A small network was shown many inputs. Here are its activations along a few directions, one row for each input.
Each table varies a few parts of the input and shows all the possible inputs, shuffled.
Descriptions start from the smaller parts, as in this example, which fits no table here: one of 4 places along a line, together with either a single point or one of 11 places along a line or (one of 2 separate values, together with one of 8 places around a ring).
Shared parts are said once, and a part with two or three values counts as separate values.

A family of inputs:
row 1: +0.67, +1.05, -5.61, +5.17, -0.43, +2.65, -3.65, +0.52, +0.82, +0.22, +3.62, +1.28, -2.72
row 2: -1.81, -1.09, +6.79, -5.03, +2.12, -4.25, +2.45, +3.58, -2.63, -1.02, -3.59, +0.70, +2.03
row 3: -0.51, +3.88, -4.05, +4.25, +2.71, +2.08, +0.95, +0.60, +0.26, +1.63, +3.78, -0.85, +0.03
row 4: +0.15, -4.82, +0.11, -6.49, -3.54, -2.93, -1.99, -2.24, +0.74, -2.42, -2.09, +0.29, -3.00
row 5: +0.31, -4.50, +1.21, -5.35, -3.44, -0.84, -4.26, -3.29, -0.92, -0.28, -4.86, +1.53, -1.99
row 6: +2.32, +0.44, -3.72, +5.74, +0.17, +3.12, -3.99, -1.52, -0.27, +3.32, +3.11, +2.84, -1.62
row 7: +1.62, -1.57, +1.47, -7.14, -1.11, -4.04, +2.62, -1.10, +0.46, -0.79, -2.91, -1.84, -0.41
row 8: +0.16, +3.09, -3.56, +6.65, +0.02, +0.86, -0.65, +1.07, +1.61, +2.38, +3.05, -1.17, +0.66
row 9: -0.07, -2.27, +4.67, -6.52, -0.36, +1.02, +3.01, -1.54, +0.74, -4.15, -2.64, -1.28, +1.46
row 10: -0.47, -2.75, +0.72, -4.63, -2.47, -3.75, +0.17, -0.56, +0.88, -1.42, -3.85, -2.98, +1.33
row 11: -2.92, +5.20, +2.69, +6.78, +4.42, +0.93, +1.63, +5.06, -2.44, +2.76, +2.29, +1.42, +1.81
row 12: +0.56, +3.34, -0.73, +6.58, +1.91, +5.16, +3.71, -0.58, +0.76, -0.24, +4.08, +0.07, +2.44
Question: What is each input in this table made of?
Answer: one of 2 separate values, together with either a single point or one of 5 places along a line
Question: The inputs of row 4 and row 1 match in every part but the choice among 2 separate values. If row 10 is changed in the same way as row 4 into row 1, which row does it become?
Answer: row 8
Question: Change only the choice among 2 separate values in row 3. List by row number the other rows that result.
Answer: row 7

A family of inputs:
row 13: +0.03, -4.16, +7.57, -8.66, -1.41, -3.17, +1.97, -0.43, -1.75, -2.25, -4.90, +0.59, +1.49
row 14: -0.15, +5.04, -4.19, +7.99, +0.96, +5.98, +2.42, -0.74, +1.13, -0.58, +5.16, -1.33, -0.39
row 15: +1.74, -3.64, +5.13, -8.27, -0.95, -1.51, +2.86, -1.36, +1.34, -3.43, -3.44, -0.73, +1.22
row 16: -2.81, +4.17, -0.34, +9.10, +5.40, +1.37, -0.70, +4.15, -2.74, +2.67, +2.82, +2.53, +1.63
row 17: +0.45, -1.01, +2.06, -9.17, -2.42, -3.97, +2.39, -0.12, +0.63, -4.26, -3.44, -1.99, -1.98
row 18: +2.68, -8.58, -3.99, -7.49, -6.81, -3.04, -8.58, -5.43, +1.77, -1.67, -5.03, +0.37, -3.25
row 19: -1.94, +5.71, -4.41, +8.06, +1.75, +3.63, +0.74, +0.97, +1.07, +1.69, +4.95, -1.11, -0.47
row 20: -1.25, -3.08, +3.73, -8.17, -0.53, -6.80, +0.47, +2.84, -0.92, -1.95, -4.76, -1.35, -0.38
row 21: +4.47, -0.96, -9.18, +8.66, -4.06, +3.08, -7.80, -4.19, +2.74, +4.80, +3.96, +2.78, -4.83
row 22: +2.42, -3.28, +2.40, -8.55, -2.77, -1.42, +2.94, -2.01, +1.81, -3.76, -2.53, -3.69, +0.79
row 23: -1.92, -4.31, +5.69, -7.14, +0.56, -6.21, +0.34, +2.93, -2.19, -0.40, -6.29, +0.17, +2.82
row 24: -2.32, +5.42, -2.63, +6.99, +3.30, +0.98, +0.21, +3.11, -1.69, +3.50, +5.16, +1.29, -1.17
row 25: -1.34, +4.39, -1.62, +8.14, +1.98, +6.64, +2.32, -1.54, +0.19, +1.93, +3.80, +0.29, +1.82
row 26: -0.07, +4.31, -0.23, +8.50, +4.99, +4.45, +0.43, +1.81, -1.39, +3.72, +4.54, +2.19, +2.70
Question: The inputs of row 21 and row 18 match in every part but one. If row 16 is changed in the same way as row 21 into row 18, which row does it become?
Answer: row 23
Question: What is each input in this table made of?
Answer: one of 2 separate values, together with either a single point or one of 6 places around a ring
Question: Change only the place on the ring of 6 in row 22. List by row number the other rows that result.
Answer: row 13, row 15, row 17, row 20, row 23

A family of inputs:
row 27: -1.17, +4.35, +7.44, -4.71, +4.85, -0.72, +9.38, +2.14, -1.45, -0.30, +1.41, -1.48, +2.96
row 28: -2.96, -0.74, +9.02, +0.02, +5.60, -3.58, +1.23, +5.08, +0.19, -0.46, -1.97, +2.88, +3.10
row 29: +3.67, -5.93, -1.86, -2.36, -6.71, -3.68, -3.65, -3.36, -0.62, -3.32, -1.38, +4.02, -2.05
row 30: -0.77, -3.28, +5.35, -7.23, -0.94, -7.65, -0.80, +0.45, +1.24, -1.76, -4.17, -2.81, -0.12
row 31: -1.35, +4.73, -0.53, +4.12, +2.92, +5.19, +5.17, +4.68, -3.41, -1.44, +2.40, -0.93, +0.91
row 32: +2.48, -1.34, +3.10, -9.25, -1.78, -1.37, +3.33, -1.07, -0.09, -5.86, -3.98, -0.54, +0.01
row 33: -1.10, +0.21, -1.27, +9.66, +1.49, +4.96, -3.95, -1.10, +1.86, +2.63, +1.77, +3.58, -0.56
row 34: +3.14, +2.19, -7.38, +1.17, -7.67, +2.08, -6.20, -2.63, -1.08, +2.91, +0.08, -1.05, -4.24
row 35: -2.41, +3.10, -6.73, +6.37, +0.27, +5.52, -1.11, -0.87, +0.70, +1.86, +5.58, -3.31, +2.17
row 36: +1.54, -1.65, -6.37, +1.09, -3.74, +5.10, -1.42, -2.85, +2.33, -0.85, +3.27, -1.27, -3.11
row 37: +3.57, -5.03, -1.15, -4.47, -5.21, -3.92, -0.34, -2.93, +3.03, -3.14, -0.57, +0.19, -5.00
row 38: -2.95, +3.62, +6.22, -3.23, +5.07, -3.17, +5.26, +2.51, -0.06, +1.15, -2.78, -3.36, +4.68
row 39: +2.63, +4.20, -3.49, +5.42, +1.25, +7.24, -2.29, +2.07, -1.12, +3.58, +2.19, +0.42, -2.20
row 40: -3.02, +1.96, +2.06, +6.13, +8.69, +0.33, +1.61, +2.42, -1.56, +4.09, +1.75, +2.85, +3.28
row 41: -2.66, -5.95, +3.15, -7.60, +0.98, -2.20, +0.93, -1.59, +0.68, -4.63, -2.03, +1.03, +4.27
row 42: +1.96, -2.09, -3.73, +4.29, -2.75, +1.26, -4.88, -7.01, +1.14, +0.99, +2.70, +3.15, -3.05
row 43: -3.63, +4.89, +1.99, +5.15, +4.10, -0.60, +2.20, +3.65, -1.00, +4.60, -0.73, -2.45, +0.66
row 44: +3.05, -3.23, -5.82, -4.56, -6.42, -4.79, -4.47, +0.42, -0.76, -0.05, -3.53, -0.92, -1.70
Question: What is each input in this table made of?
Answer: one of 3 separate values, together with one of 6 places around a ring
Question: The inputs of row 27 and row 36 match in every part but the place on the ring of 6. If row 28 is changed in the same way as row 27 into row 36, which row does it become?
Answer: row 42
Question: Change only the choice among 3 separate values in row 39. List by row number the other rows that result.
Answer: row 33, row 35
Question: Change only the choice among 3 separate values in row 41. List by row number the other rows that result.
Answer: row 30, row 32
